Each row below holds a small network's activations on one input, seen along a few directions.
In each table, some parts of the input vary, and every possible input appears once, in random order.
A made-up example of a description, with smaller parts first: one of 3 separate values, together with either a single point or one of 11 places around a ring or (one of 6 places along a line, together with one of 8 places around a ring).
Shared parts are said once, and a part with two or three values counts as separate values.

Rows:
row 1: [-43.3  41.9  15.7 -25.5 -22.5  12.3  19.3  25.2  -8.2  -9.3  21.1  20.2
  31.0 -69.3]
row 2: [  3.5 -53.1  19.9 -16.5  16.7   1.6 -79.0   0.6  10.1  25.8  -8.9 -18.3
 -24.2  14.8]
row 3: [ 26.3  24.3  -0.6   6.7   0.5  15.5  20.5 -30.6  -1.1 -32.7  -1.8   5.5
  14.4  31.7]
row 4: [ 20.3 -50.2  14.2   4.3  11.1  -1.6 -24.1  -7.3  17.4  31.4 -12.5   7.5
 -35.8  24.3]
row 5: [ -6.0  45.4  -3.9   0.5 -30.0  -5.0  31.1  -0.6  -5.5 -31.5  31.5 -11.8
  25.3 -29.7]
row 6: [ -4.1   7.6  38.8 -37.8   4.0  -7.4 -80.4 -17.5  -7.5 -21.4  19.3   1.9
  14.2  37.3]
row 7: [ -4.7 -14.5 -41.0  33.7  12.4 -12.7  37.9   1.5   7.1  11.6 -27.4  -9.9
 -13.8  18.6]
row 8: [ -2.7  -5.0 -32.7  15.3  -5.1  -5.5  22.9  29.6   4.4  26.9  10.2 -19.2
 -13.6 -35.5]
row 9: [ -3.1  28.6 -12.7   4.9   1.0  -8.7  55.4 -23.8 -18.6 -47.6  -5.4  -1.2
  22.1  24.2]
row 10: [ 21.1  13.8  42.5 -13.3   9.3  -8.5 -19.6 -25.3   3.2 -14.2   6.7  12.5
   3.9  36.9]
row 11: [-34.8 -15.0 -10.5  -4.5  -6.3  10.9  11.2  59.0  -5.9  40.7  -5.4  10.2
   4.9 -71.5]
row 12: [ 27.6 -23.8 -29.7  32.1   9.0   9.4   4.8 -11.0   4.6  20.4 -27.6   2.4
 -28.4  18.2]
The inputs of row 11 and row 1 match in every part but one. If row 4 is changed in the same way as row 11 into row 1, which row does it become? -> row 10
What do these inputs look like to the network? -> one of 2 separate values, together with one of 6 places along a line
Which other rows does row 7 become when the choice among 2 separate values takes its other values? List them by row number. -> row 9

Rows:
row 13: [-12.6  56.9   5.0  -6.3 -23.3  13.0  50.7   2.4 -11.6 -27.7  16.5  20.1
  34.1 -33.5]
row 14: [ 16.4 -19.1  54.4 -32.3  20.0  -6.1 -77.9 -27.3   1.8  -5.9  -2.8  12.7
  -2.6  59.9]
row 15: [ 31.5 -16.7  37.1 -12.7  12.3   0.4 -69.4 -35.6   9.4  -4.0   0.1   1.8
 -14.8  51.4]
row 16: [-19.2   6.9 -13.2  -6.5 -15.0  -0.3 -12.8  27.9   0.6  12.1  20.9 -15.3
   5.4 -44.6]
row 17: [ -6.2   3.4 -24.9   7.4 -15.8  -4.6   3.1  27.6   0.3  11.8  21.8 -24.9
   0.0 -40.2]
row 18: [  5.8 -28.8   7.0   5.7  11.3  15.7  -7.1  14.7  10.0  40.1 -19.4  24.2
 -21.8 -14.6]
row 19: [  0.9  53.5  -0.9   2.5 -19.7   9.5  63.6  -0.9  -6.6 -30.3  17.2   8.3
  28.7 -31.2]
row 20: [-39.1  -1.6   4.6 -22.4 -10.1  -3.4 -20.1  31.2  -3.9   8.6  16.3 -12.5
  12.3 -46.9]
row 21: [ -8.7   3.2 -33.2  17.4 -13.6 -15.1  11.6  21.9   3.0  10.9  16.1 -33.1
  -7.1 -27.7]
row 22: [ 38.4 -21.9  12.8   0.7  14.7 -10.1 -48.2 -42.0  12.0  -9.9   1.1 -13.8
 -22.5  72.1]
row 23: [ 17.7 -34.2  -6.5  17.8   5.6  13.2   8.3  11.7  11.5  37.9 -18.0  11.5
 -26.6 -10.0]
row 24: [ 39.7 -21.3  23.9  -5.0   8.6  -2.2 -53.3 -38.3   7.5  -7.5   4.1 -10.5
 -19.8  54.7]
row 25: [ -5.2 -37.9 -26.5  17.7  19.7   1.5  13.3   6.8   0.5  20.7 -40.7   2.9
 -16.8  13.6]
row 26: [-21.3  47.1 -19.2   6.5  -8.0  -4.7  63.9  -5.1 -19.3 -40.9   2.9   4.8
  36.0  -7.9]
row 27: [ 15.2 -35.2 -14.8  24.6   8.1   3.9  15.1   4.2  14.7  37.3 -24.9   7.2
 -30.4   2.2]
row 28: [ -3.0  50.2 -12.4   9.8 -16.7  -1.1  70.9  -5.1  -6.8 -31.2  12.6   8.3
  24.1 -20.9]
row 29: [-31.0  49.9  18.8 -19.4 -17.5   9.2  40.6   5.7 -16.4 -35.4  10.6  30.2
  40.6 -34.1]
row 30: [ 20.6 -22.5   6.2   0.1  25.9 -13.7 -48.2 -40.5   1.8 -20.7 -14.8 -18.4
  -9.8  86.4]
row 31: [-13.5 -34.2  24.9 -12.3  16.7  12.0 -14.0  19.6   2.7  36.1 -23.4  31.4
 -12.8 -12.4]
row 32: [-26.5   2.4 -43.0   6.7  -3.1 -17.0   9.7  21.1 -11.3  -1.7   4.0 -34.8
   3.5 -16.4]
The inputs of row 14 and row 15 match in every part but one. If row 20 is changed in the same way as row 14 into row 15, which row does it become? -> row 16
What do these inputs look like to the network? -> one of 4 places along a line, together with one of 5 places along a line
Which other rows does row 17 become when the place on the line of 4 takes its other values? List them by row number. -> row 19, row 23, row 24

Rows:
row 33: [ 16.6  19.1  27.8 -20.2  -4.5 -20.8 -40.6 -21.0   1.5 -40.2  42.1 -33.6
   1.6  25.7]
row 34: [ 36.8  27.9  64.9 -15.9   7.7  14.5 -19.0 -27.6   6.0 -11.9   8.3  33.1
  17.9  31.7]
row 35: [-37.1 -19.3  12.7 -19.1   6.4 -13.0   8.8  34.2 -10.2  25.6  -7.9  10.5
   2.3 -22.2]
row 36: [-37.5  33.4  11.3 -30.1   1.1 -24.6 -12.4 -12.8 -11.6 -51.9  25.7 -21.8
  32.5  10.8]
row 37: [  5.1  63.5   4.4  11.8 -28.1   9.9  83.6 -23.3 -11.5 -38.4   1.0  40.4
  17.1 -14.6]
row 38: [ 43.4 -12.2  18.6   4.6  22.7   3.4  -7.8 -46.5   6.8 -21.4 -21.7  38.3
  -2.0  84.6]
row 39: [ 26.3 -40.1 -13.0  15.1  21.3  16.2 -30.8 -24.5   6.7   6.8 -27.3  -4.1
 -23.7  43.8]
row 40: [ 24.6 -15.8  -2.0   9.5   9.3 -34.5 -24.1 -39.9 -10.6 -33.2   6.3 -38.9
  -6.5  87.0]
row 41: [-11.1  58.3 -29.8   3.4 -34.4 -21.1  62.5 -11.3  -3.2 -48.0  32.8 -40.5
  38.2 -19.2]
row 42: [ -7.2  33.9 -47.2  22.7 -17.8   3.3  51.9  20.9  -9.6  -7.1   7.6  -8.4
  16.1 -50.9]
row 43: [-10.2  25.8 -31.2  22.9 -13.8  22.2  59.5   9.9 -11.8  -7.8   8.3  -1.1
  14.7 -48.4]
row 44: [ 20.1 -11.3  31.6 -15.5 -11.7  18.9 -35.6  -0.3  13.1  16.5   5.5   6.5
 -11.1  -5.0]
row 45: [-30.3  -3.1  12.2 -24.7   0.4  20.4  -9.0  14.1  -6.7  -1.8 -10.7  17.4
  18.3 -19.2]
row 46: [-36.8  -8.9  16.2 -14.4   4.4  -4.1   0.1  25.7  -6.3  12.2 -16.4  15.4
  10.7 -22.9]
row 47: [-18.1  44.4  38.9 -28.7  11.6   7.9   8.2 -21.7 -16.7 -30.2  -5.4  43.8
  30.6  17.0]
row 48: [  8.1 -25.4  32.5  -5.8  -4.4  -5.0 -26.3   1.9  19.0  31.3  11.3  10.4
 -17.4 -12.6]
row 49: [-19.1  38.5 -53.9  31.3 -19.7  -3.7  48.2  31.5  -0.8   0.5  15.4 -20.2
  17.3 -44.4]
row 50: [ 10.7 -52.8  -2.5  21.2  29.2 -22.0  -9.4  -9.0  18.6  33.7 -32.8  -4.1
 -41.7  40.0]
row 51: [-14.6  10.7 -26.0  10.0  -1.9  -6.2  87.5  42.2  -4.0  18.7   3.1   3.0
   2.0 -48.7]
row 52: [ -9.5  22.4 -27.6  13.9 -18.5  21.1  70.3  11.4  -5.3  -4.8   3.2  11.0
  11.9 -44.5]
row 53: [ 23.1 -10.8  20.9  -7.6  -9.8  20.6 -44.1  -0.8   2.6  12.7   9.4  -1.0
 -12.3 -12.2]
row 54: [  7.4  -3.3   0.3  -4.0  -7.9  -6.6 -52.7  12.6  13.4  20.9  30.0 -17.4
 -17.7  -7.2]
row 55: [ 30.3 -36.3 -23.9  11.2  21.5   1.6 -35.7 -17.4   1.1  10.7 -24.8 -18.3
 -25.8  43.2]
row 56: [-24.7   1.6  -8.1 -17.5  -3.1   2.3 -23.3  20.5 -18.7  -3.8  -4.8  -0.3
  17.5 -26.7]
row 57: [ 18.4 -46.7   1.7  20.3  29.0  -9.8 -13.2 -18.5  13.4  23.7 -37.5  -1.2
 -34.1  39.2]
row 58: [-41.7   5.1 -14.6 -11.2  -7.1  -6.8 -28.0  29.0  -7.9   1.7   6.6  -8.0
  14.1 -18.1]
row 59: [ 24.5 -40.3  -2.4   8.6  20.1  19.5 -21.5 -23.4  14.9   7.8 -35.3   2.1
 -27.1  48.2]
row 60: [  3.4 -36.3  27.1  -7.8  -0.4 -13.7 -20.6  10.7  21.8  37.7  19.4   7.0
 -29.2 -13.3]
row 61: [-12.6  18.4 -20.2  23.0 -12.0  -0.5  78.3  32.4   1.4   3.4  -5.6   8.4
   6.7 -50.8]
row 62: [-25.1  -5.1   5.1 -13.3   0.1  18.5 -18.7  12.4 -14.8  -6.3  -6.4   9.4
  21.4 -25.5]
row 63: [ 15.3 -28.9 -28.7  17.6  16.9 -12.0 -35.9 -10.1   4.5  25.5 -16.5 -28.8
 -30.2  51.1]
row 64: [ 21.3  -6.2   4.7 -10.8  -6.3   4.4 -50.2  -1.2   4.8  17.6  17.1  -8.9
 -12.0 -16.0]
The inputs of row 64 and row 42 match in every part but one. If row 44 is changed in the same way as row 64 into row 42, which row does it become? -> row 52
What do these inputs look like to the network? -> one of 4 places along a line, together with either one of 2 separate values or one of 6 places along a line
Start at row 61 and move only the place on the line of 4, one step at a time. The first step leads to row 46. Which rows follow, in order? -> row 48, row 57
